These are the activations of a small neural network, seen along a few directions. Each row is one input.
In each table, some parts of the input vary, and every possible input appears once, in random order.
Descriptions start from the smaller parts, as in this example, which fits no table here: one of 2 separate values, together with either a single point or one of 11 places along a line or (one of 6 places along a line, together with one of 8 places around a ring).
Shared parts are said once, and a part with two or three values counts as separate values.

Other details of the inputs shift rows strongly along two fixed directions, in all tables alike. That doesn't count.

Rows:
row 1: [ -3 -11  14  -4  -1   5   9  -5  12  17  31   8   1]
row 2: [-12 -20  -1   6 -13  12   4  10  19  -7   5  10 -22]
row 3: [ 26   7   4  -8   1  -9 -22  10  -9 -29 -16 -10 -39]
row 4: [  6  34   3   1   7 -17 -25 -11 -24   0  -6  -7  -1]
row 5: [  7  38  -3   0   0 -15 -25  -8 -21   4  -3 -15   0]
row 6: [ 25  14  -9   1  18  -4 -17  -3 -20 -13 -28  -8 -16]
row 7: [ 35  31  11  -4   8 -20 -16  -6 -12 -18   8   4 -20]
row 8: [ -7 -11   6  -2  -6  11  26   3  20   5  22   3  14]
row 9: [  1  -9  -9  13  24  11   4  -7   7  21   1   7 -16]
row 10: [ -9 -14  -8   4  15   3   2 -17   5  18  20  17  13]
row 11: [ 10  19  10 -16 -10 -14   5  -3  -9 -19  24  -5  29]
row 12: [-20   0   1 -10 -23 -15  -9  10 -18 -19 -14 -14  38]
row 13: [ 30  27  13  -9  15  -8 -13   4 -10 -12  -7  -7 -20]
row 14: [ 19  19  15 -11  -4 -14   3   8  -5 -21   1   2  19]
row 15: [  6 -13 -17  12  24  13  -2 -11  10  13 -16  10 -30]
row 16: [ 16  14 -12  -1  10 -12 -26   2 -26 -20 -27 -12 -32]
row 17: [-14  -5  -4  16   3  13  -1  -4   7  21 -18  -1 -21]
row 18: [  0  -9 -11  14  17  15   1  -6   2  21 -18   1 -39]
row 19: [  9   1   0 -14 -19 -10   0  13  -6 -39  -2 -12   7]
row 20: [-14  -6  10   1  -8  12  19   6  19   8  17  13  15]
row 21: [  1 -20   9   1  -2  14  13   6  17   8   0   1 -16]
row 22: [-36 -24 -10   4 -28   6   8   8  12  15   3  -9  21]
row 23: [ -6   4 -13  16   2  13  -4  -2   9  26 -18  -9 -30]
row 24: [ 14  11   6 -11 -12  -4   8   8  -5 -28  -7 -11  14]
row 25: [  5  10  -2 -11  11 -11  -2  -3 -14 -11  -6   2  44]
row 26: [ -9  23   8  -7  -5 -12  -5   1 -17  -2 -11 -10  39]
row 27: [-19 -19   9  -1 -21  16  24   9  19   2   8  11  21]
row 28: [ -4 -13  -8   9  16   5   0 -14   1  23  20  10  -3]
row 29: [  0 -24 -18  12  14   9  -8  -3   5   4  -8   3 -38]
row 30: [-19 -37 -14  -1  -2   5   6   0  10   0   2   9  17]
row 31: [ -7  12   5 -12  -2 -12   5   3 -21  -3  -4  -8  48]
row 32: [ -2   0  -7  12  19   5  -5 -15  -3  27  10   7 -29]
row 33: [ -1  20  16 -15 -16 -12   0   1 -11 -18  22   6  39]
row 34: [-30  -5  -2   5 -13   9  15   2  13  32   9  -6  31]
row 35: [ 13 -18  -3  12   2   4  -3   6  20  -8  -3  10 -58]
row 36: [-10 -27  12   0 -21   7  28  11  22   1   9  11  20]
Description of these inputs: one of 4 places along a line, together with either one of 4 separate values or one of 5 places along a line.
Question: The inputs of row 30 and row 10 match in every part but the place on the line of 4. If row 22 is changed in the same way as row 30 into row 10, which row does it become?
Answer: row 5
Question: Which other rows does row 25 become when the place on the line of 5 takes its other values? List them by row number.
Answer: row 9, row 26, row 31, row 34
Question: Which other rows does row 17 become when the place on the line of 4 takes its other values? List them by row number.
Answer: row 4, row 12, row 26

Rows:
row 37: [ -3 -15  -5   4   2   2   2  -5   7   5   8   3  -6]
row 38: [-16 -13   3   0  -8   7  13   0   8  15   5  -3  11]
row 39: [-13 -15  -1   0 -11   1   7   0   8   8  15   2   9]
row 40: [ 16  14   0   9  20   5  -7 -11   3  12   3   6 -31]
row 41: [ 10  16  14 -13  -2  -9   4   1  -8 -14   9   0  25]
row 42: [  4   1   3 -10  -5  -7   5   7  -9 -13  -5  -7  22]
row 43: [ -9 -22   3  -2  -4  10  16   5  11   6   6   2  10]
row 44: [ 27  30   5  -4  15 -11 -12  -3 -10 -12  -3  -1 -15]
row 45: [ -1  -2   0   5   2   6   1   1   6  12  -2  -4 -16]
row 46: [-10   1  -4   8   4   4  -5  -3   3  13  -1   4 -14]
row 47: [  4  11  -4  -5   0  -6  -5   0 -13 -10 -13  -4  17]
row 48: [-19 -12   0   1  -6   7  13   1   6  20   5  -3  13]
row 49: [  7   0  -3   5   6   4  -8  -2   5   1   4   1 -37]
row 50: [  3  14   5 -20 -10 -18  -2   7 -28 -21 -11 -14  56]
row 51: [-12  -1  -4   7   0   7   3  -3   6  14  -2   0  -4]
row 52: [ 2  7  1  8 14  5  2 -8  1 17  9  7 -8]
row 53: [  9  -3  -2   7  13   5  -7  -2   6  -3  -5   7 -33]
row 54: [-17 -22   0   2  -6   7  11   1  12  10   8   9  19]
row 55: [ 26  29   6  -3  13 -11 -11  -6 -11 -10  -2  -2  -9]
row 56: [ -1  14   9 -10  -4  -9   4  -2 -11  -3  11  -1  44]
row 57: [ 10  10  -1  -8   5  -6  -6   1 -15  -9 -13  -8   5]
row 58: [ 27  42   3  -9   2 -23 -31   2 -29 -31 -22 -12  -6]
row 59: [  2   4   3 -10  -6  -4   3   7  -5 -19  -6  -2  22]
row 60: [ 15  17   6  -7  -1  -6  -8   6 -11 -16 -10 -11  -8]
row 61: [  5  11  -7  13  11   7 -10  -5   3  10 -11  -1 -35]
row 62: [  8   9  -5  11   9   7 -10  -1   6   6 -10   0 -36]
row 63: [-13 -18  -4   2  -4  10  12   2  13  10   3   6  14]
row 64: [ 12  -1  -4   7  10   8  -1   0   7  -3  -9   5 -33]
row 65: [-17 -21  -5   2  -1   4   8  -5   5  12  12   4  15]
row 66: [  6  13   6 -22 -12 -18  -2  10 -23 -24 -10 -14  52]
row 67: [-15 -21  -4   1  -2   4   8  -4   6  10  12   4  13]
row 68: [  0 -11  -7   5   8   3  -3  -4   5   6   5   3 -15]
row 69: [ -3 -19   3   0  -3   9  14   4   9   3   4   3   1]
row 70: [  1   6  -5  12   9   3 -11  -6   2  11  -6   3 -31]
row 71: [-14  -9   1   3  -3   6   9   0   5  17   3  -4   4]
row 72: [ 10   0  -8  10  12   6  -3  -3   7   3 -10   3 -30]
row 73: [  9   3 -10   8  19   7  -8  -6  -3  13 -13  -2 -32]
row 74: [ 12  -2  -8   8  15   0  -9  -5   2  -1  -1   2 -37]
row 75: [ 29  43   3  -9   2 -20 -23   5 -25 -35 -24 -15  -7]
row 76: [-15 -13   2   3 -12   3   8   2  12   8   9   6  10]
row 77: [ -9 -17   0   4  -2   3   6   0   9   5   4   8   5]
row 78: [ -3   7  -3  -6  -2  -6  -1   2 -13  -8 -10  -3  28]
row 79: [ -6 -18   0   2  -1   7  13   1   9  10   2   1   5]
row 80: [-15 -14  -1   1 -10   3   5   1   8  10  16   1  10]
row 81: [-11 -17   2  -2 -14   4  10   3   9   3  18   4   5]
row 82: [  5   0  -7   9  15   4 -10  -7   3   6  -9   6 -30]
row 83: [-13 -24   4   0 -10   7  14   3  12   1  10  11  14]
row 84: [-11 -12   4   1 -14   9  15   6  14   2   6   4   7]
row 85: [  3   2   0   7   2   9   0   2  10   0  -4   1 -25]
row 86: [  4   4  -7   8   9   3 -12  -7   1   9   1  -2 -34]
row 87: [  1   7   3  -9 -11 -13  -3   5 -10 -15   5  -7  17]
row 88: [-18 -15   4   2 -14   4  12   4  12   6  11   7  14]
row 89: [  2   5  -3  10   8   4 -11  -6   4   9  -5   3 -32]
row 90: [ 17  16   6  -6  -3  -6  -7   6 -11 -16 -10 -10  -9]
row 91: [  1   1   3  -7  -5 -11  -1   5  -7 -17  -3   1  22]
row 92: [-14 -16  -6   3   3   3   4  -5   1  12   9   4   8]
row 93: [ 12   5  -2  10   9   5  -6  -2   4   8  -8  -5 -37]
row 94: [ 27  26   8  -8  10  -9  -8  -3  -8 -15  -1   1 -14]
row 95: [  3   4  -8   9  10   2 -12  -8  -1  11   1  -2 -32]
row 96: [ -2 -16  -2   0   3   4   3  -2   7   0  10   4  -8]
row 97: [  2  17   2  -4  -6  -7  -6   1  -9 -10 -10  -8  13]
row 98: [-14 -15  -3   5   1   4   5  -4   5  11   2   8   9]
row 99: [-13 -15   4   1 -10   6  16   6  11  10   7  -1   8]
row 100: [  9  18   9 -11   0 -10  -1  -1  -9  -7   7  -1  27]
row 101: [-14 -11   1   3 -12   7  13   3  14   9   5   2  11]
row 102: [  5  15   5 -20 -14 -19   1  11 -19 -32 -10  -9  52]
row 103: [ -8  -1   0 -10 -10  -3   7   3  -6  -8  -4  -2  40]
row 104: [-22 -20  -2   3  -4   7  10  -2   6  13   7   9  24]
row 105: [ 14  17   5  -5  -5  -9 -11   4  -9 -19  -8  -1  -9]
row 106: [  3  18  -3  -5   1 -12 -14  -1 -18  -8  -2  -9   3]
row 107: [  0 -16  -3   1   0   4   4  -2   7  -1  10   5  -9]
row 108: [-11 -11   5   2  -8   5   6   4  10   2   8   6  -1]
Question: What do these inputs look like to the network?
Answer: one of 8 places along a line, together with either a single point or (one of 2 separate values, together with one of 4 places along a line)
Question: The inputs of row 100 and row 44 match in every part but the place on the line of 8. If row 45 is changed in the same way as row 100 into row 44, which row does it become?
Answer: row 99
Question: The inputs of row 103 and row 47 match in every part but the place on the line of 8. If row 57 is changed in the same way as row 103 into row 47, which row does it become?
Answer: row 50
Question: Which other rows does row 49 become when the place on the line of 8 takes its other values? List them by row number.
Answer: row 39, row 80, row 81, row 86, row 87, row 95, row 106
Question: Which other rows does row 42 become when the choice among 2 separate values takes its other values? List them by row number.
Answer: row 99
Question: Which other rows does row 70 become when the place on the line of 4 takes its other values? List them by row number.
Answer: row 61, row 71, row 95
Question: Start at row 51 and move only the place on the line of 8, one step at a time. The first step leads to row 61. Which rows follow, in order?
Answer: row 97, row 62, row 101, row 75, row 85, row 84
Question: Which other rows does row 98 become when the choice among 2 separate values takes its other values? List them by row number.
Answer: row 70
Question: Which other rows does row 73 become when the place on the line of 4 takes its other values? List them by row number.
Answer: row 78, row 92, row 104
